A small network was shown many inputs. Here are its activations along a few directions, one row for each input.
In each table, some parts of the input vary, and every possible input appears once, in random order.
Descriptions start from the smaller parts, as in this example, which fits no table here: ring(5) and (point or line(11) or (values(2) and line(6))).
Shared parts are said once, and a part with two or three values counts as separate values.

Rows:
x1: [ 21 -11   1  31  -9   7   8   6  15  17 -21 -12   1  -1   2 -21 -20]
x2: [ -7   9  -9  14   9   2  10  15   2   6 -20  -6  10  -5  -3   1   9]
x3: [ -8   5   5   5   1 -14  -3   4  -6   6 -17   7  -7  -6  18   0   7]
x4: [ -2   3   8  16   3  -9  -4  -5  -7  -4  -6   9 -14   2  11   6   7]
x5: [-18   7   0   1  10  -7   4  17   0   2  -6   3  -2 -11   6   8   6]
x6: [ -4   2 -14   6  -6   2  15   9   5   8  -4   0  25   6  -8  14  11]
x7: [-19   7  12  -9  10 -23  -8  -7   0  -1  -8  10 -10 -13  27   1   0]
x8: [-21  -2   1 -18   6  -6   3  -4  -5 -14  23  22   5   3  11  12  -5]
x9: [ 17 -22 -13  21 -12  22  20  11  10   2   8  -1  17  16 -14  -9 -27]
x10: [ 12  -1  -6 -39  -8  17 -30 -12 -13   9   7 -21 -25  -9 -18  -5  39]
x11: [-32   5  15 -29   0 -28   2  -1   3 -12  29   8   7 -12  14  20  -9]
x12: [-20   8  25  -5   8 -29 -13 -18  -5 -20  14   9 -20 -11  23   5 -12]
x13: [-28   9   7 -13  19 -17  -1   7   5  -5   2   6  -6 -18  15   9   0]
x14: [ 15 -16 -10  18 -15  14  23  15  22  13   3 -11  22   6 -14   2 -20]
x15: [-11  -6  -7  -4  -2   3   8   7 -10  -6  14  19   9  11   1  11   1]
x16: [-24   3   3 -21   4 -16   6   1   8  -4  18  11   9  -6  11  22   3]
x17: [ 11  -9  -4  26   0  15  17  20  19  12 -13 -16   6  -5 -10 -10 -22]
x18: [-13   0  -5  -7  -5  -7  11  12   2   4  10   8  13   0   1  21   8]
x19: [  2   7  -3  18   1  -5   2   2  -3  10 -30  -1   6   0   9  -8  11]
x20: [ 29  -6  -6  27  -5  17  11   3   7   5   0  -4   7  21  -9 -13 -32]
x21: [-27   9  23 -16   7 -35 -12  -9  -4 -10   3   7 -14 -19  30   0 -12]
x22: [ 25   1  -8  21  -1  13   8   4  -2   0 -10   5  13  22 -13  -8 -10]
x23: [ 23  -3   0  36  -4   9   5  -1   5  -1 -20  -2  -2   9  -7  -9   1]
x24: [ -7   4  12 -59  -3  -3 -41 -23 -11  -7  27 -21 -31 -23  -4  -5  21]
x25: [ 22   0 -16 -27  -9  25 -23 -16 -11  14  -7 -29 -14  -4 -27 -13  42]
x26: [-10  12   8 -12  14 -11  -6 -12  -9 -11  14  20  -4   7  14   7 -11]
x27: [  2   1   1 -52   1   9 -36 -21  -9   1  15 -18 -27 -16  -8  -3  34]
x28: [ -2  -4 -17   9  -3  11  13   5  -8  -3   1  11  21  17  -8   3   4]
x29: [  9   5  -2  29   2   1   2  -7  -4  -1 -19   0  -2   8   2  -2  11]
x30: [ 17  -3  -1  25  -5   4   6   7   6  11 -31  -2   6   0  -1 -15   1]
x31: [ 35  -9 -13 -21 -16  34 -19 -10  -1  14  -9 -31 -14  -2 -38 -20  31]
x32: [-29   0  12 -26   3 -18   0  -6  -9 -22  34  19   2  -3  14  10 -16]
x33: [  0   9   0   2   5  -2  -1  -1 -14  -3   6  17  -1  15   5   6  -4]
x34: [-36  10  19 -20  16 -29  -5   5   1 -13  13   2  -8 -24  18   7 -12]
x35: [ 10  10  -9  15   5   6   4  -2 -12   1  -7   7  12  22  -4  -1   1]
x36: [-18  14  19 -19  10 -23 -10 -14 -13 -19  26  17  -7   1  18   6 -23]
x37: [ 13 -14 -16  15  -9  18  17  11   1  -4  -1   8  22  18 -17  -3  -6]
x38: [ 27 -11   2  42  -8  12   8  -2  14   4 -11 -11  -7   7  -4 -14 -20]
x39: [ 38 -16 -10 -15 -20  39 -17 -11   8  20   0 -41 -19  -2 -35 -25  11]
x40: [-11   5  15   3  12 -17  -9 -16  -2 -12   2  12 -17  -5  20   7   1]
x41: [  7  -1  -7  21   4  11  14  21  10   6 -23  -7  11  -4 -13  -4  -1]
x42: [ 11  -8 -12  13 -11  10  19  16  13   7  -7  -2  27   7 -18   8   1]
Q: What do these inputs look like to the network?
A: line(6) and (point or ring(6))
Q: The inputs of x7 and x19 match in every part but the line(6) part. If x26 is changed in the same way as x7 into x19, which row does it become?
A: x35
Q: The inputs of x2 and x17 match in every part but the line(6) part. If x29 is changed in the same way as x2 into x17, which row does it become?
A: x38
Q: Start at x9 and move only the line(6) part, one step at a time. The first step leads to x37. Which rows follow, in order?
A: x28, x15, x8, x32
Q: Change only the line(6) part in x25. List by row number the other rows that result.
A: x10, x24, x27, x31, x39

Rows:
x43: [-36   2  26   6   8 -42   8  -5   6 -21  18  23  -1 -11  37  18 -27]
x44: [ 14  -8 -20  14  -4  26  30  22   4   1  19   6  36  27 -26   4 -29]
x45: [ -3  10  20 -48  -2 -13 -39 -32  -7  -1  20 -18 -35 -20   6  -3  14]
x46: [-30  -4  11 -62   0 -13 -22 -16 -13 -13  39  12 -18 -14  14   9   9]
x47: [ -5  17  10  28  12 -20   0  -3 -11  -2 -28  18  -2   5  25  -4   0]
x48: [ 10  11   0 -30  -2   4 -28 -24 -12   2   7 -18 -20  -4 -11   4  36]
x49: [-17   3 -11 -12   5   2  22  23   5  -1  14   7  33   4  -9  17 -14]
x50: [-42  13  15 -35  19 -28  -1  -2  -5 -23  38  22   4  -6  22  17 -27]
x51: [ 44 -13 -10  43  -4  38   0   3  10  15 -35 -26 -14   3 -23 -32  -1]
x52: [ -6 -15 -18 -37 -14  17  -1   9  -2   8  15  -4  13  -4 -18   7  24]
x53: [ 38  -8 -11  58  -6  17  17   8   7  17 -40   1  14  24  -3 -24 -22]
x54: [ 22 -18 -12  55 -14  16  37  18  20   4  -3   9  27  26  -8   5 -30]
x55: [-11  10  28  -6  16 -20 -31 -12  -4  -7 -11 -11 -47 -30  23 -15   0]
x56: [  2  11  10  12  15  -2 -18  -6  -7  -2 -24  -9 -33 -13   5  -9  21]
x57: [ 53 -13 -17  -1 -24  41  -8 -13   6  14  -5 -34  -1  14 -44 -21  15]
x58: [ 23 -26 -28 -12 -26  41   8   7  -4   6  18  -8  16  19 -38  -7   7]
x59: [-17  16  28   8  12 -39 -12 -10  -8  -8 -16  15 -16 -12  43 -10 -19]
x60: [ 13   0  -2  18   4  11  -6   7   9  16 -35 -27 -18 -19  -6 -19  16]
x61: [-16  -3 -10 -43  -1   4 -11  -7 -18  -9  27  13  -3   2  -4  16  29]
x62: [-10  -6  -1  29  -5 -12  32  20  19   3  -6  11  24   1   7  17 -13]
x63: [  6   5  -1  32   0  -9  11  11   5  17 -41   0  10   1  13 -12  -5]
x64: [-23   3   8  26   6 -23  19   4   3 -16   6  27  13   6  18  25  -8]
x65: [-28  14  -5 -16  17 -11  11   8  -9 -19  26  25  20   9   3  25  -8]
x66: [ 21   0  -9 -25 -14  15 -17  -9   6  18  -5 -34  -4  -9 -25  -7  31]
Q: The inputs of x60 and x49 match in every part but one. If x51 is changed in the same way as x60 into x49, which row does it become?
A: x44
Q: What do these inputs look like to the network?
A: line(4) and ring(6)
Q: Change only the line(4) part in x58. List by row number the other rows that result.
A: x46, x52, x61

Rows:
x67: [-22   3  13  -6  16 -14   2   0  -6 -20  21  18  -7   0  17  -2 -37]
x68: [-24  15   5 -37   1 -25 -13  -9 -13   1   7   8  -3  -8  14  17  25]
x69: [ 31   4  24  25   0  -3 -25 -24   2   0 -24 -24 -40 -10   6 -34 -12]
x70: [ -9  -2  13 -38  -6 -12 -19 -25  -9 -14  33   8  -7  -1  12   0 -10]
x71: [ 30 -10 -15  30 -10  22  15   4  -2   2   4   5  17  32 -14  -7 -22]
x72: [  6  -7 -23 -13  -9  18   6  21   6  18 -15 -17  20  -5 -23  -2  24]
x73: [ 11 -12  -4 -31  -6  20 -14 -15   0  -9  35 -10 -15   3 -22   5   8]
x74: [ -3 -13  12  30  -7 -11  23   8  13  -9  12  19  10   8  14   7 -39]
x75: [-33  22   8  -4  26 -25   3  13  -5  -9  -3  17   6 -11  21  16   0]
x76: [ 12   1 -21  28  -1  16  22  15  -1   9 -27  10  28  18 -14   1  14]
x77: [-21   2   0  32   5 -22  27  15  14  -1 -14  14  22  -2  17  19  -4]
x78: [-11  -1 -12 -27  -3  12 -10   2 -10   1   9  -9  -5 -10 -18  14  44]
x79: [ 12  10  11  23  10  -5 -22  -8   0  19 -51 -18 -36 -20  18 -23  24]
x80: [ 23 -12 -12 -12 -14  28   5   3  10  13  15 -21  10   7 -28 -10 -14]
Q: What do these inputs look like to the network?
A: values(2) and (point or ring(6))
Q: The inputs of x69 and x79 match in every part but the values(2) part. If x80 is changed in the same way as x69 into x79, which row does it become?
A: x72
Q: Change only the ring(6) part in x76. List by row number the other rows that result.
A: x68, x72, x75, x77, x78
Q: Change only the values(2) part in x68. List by row number the other rows that result.
A: x70
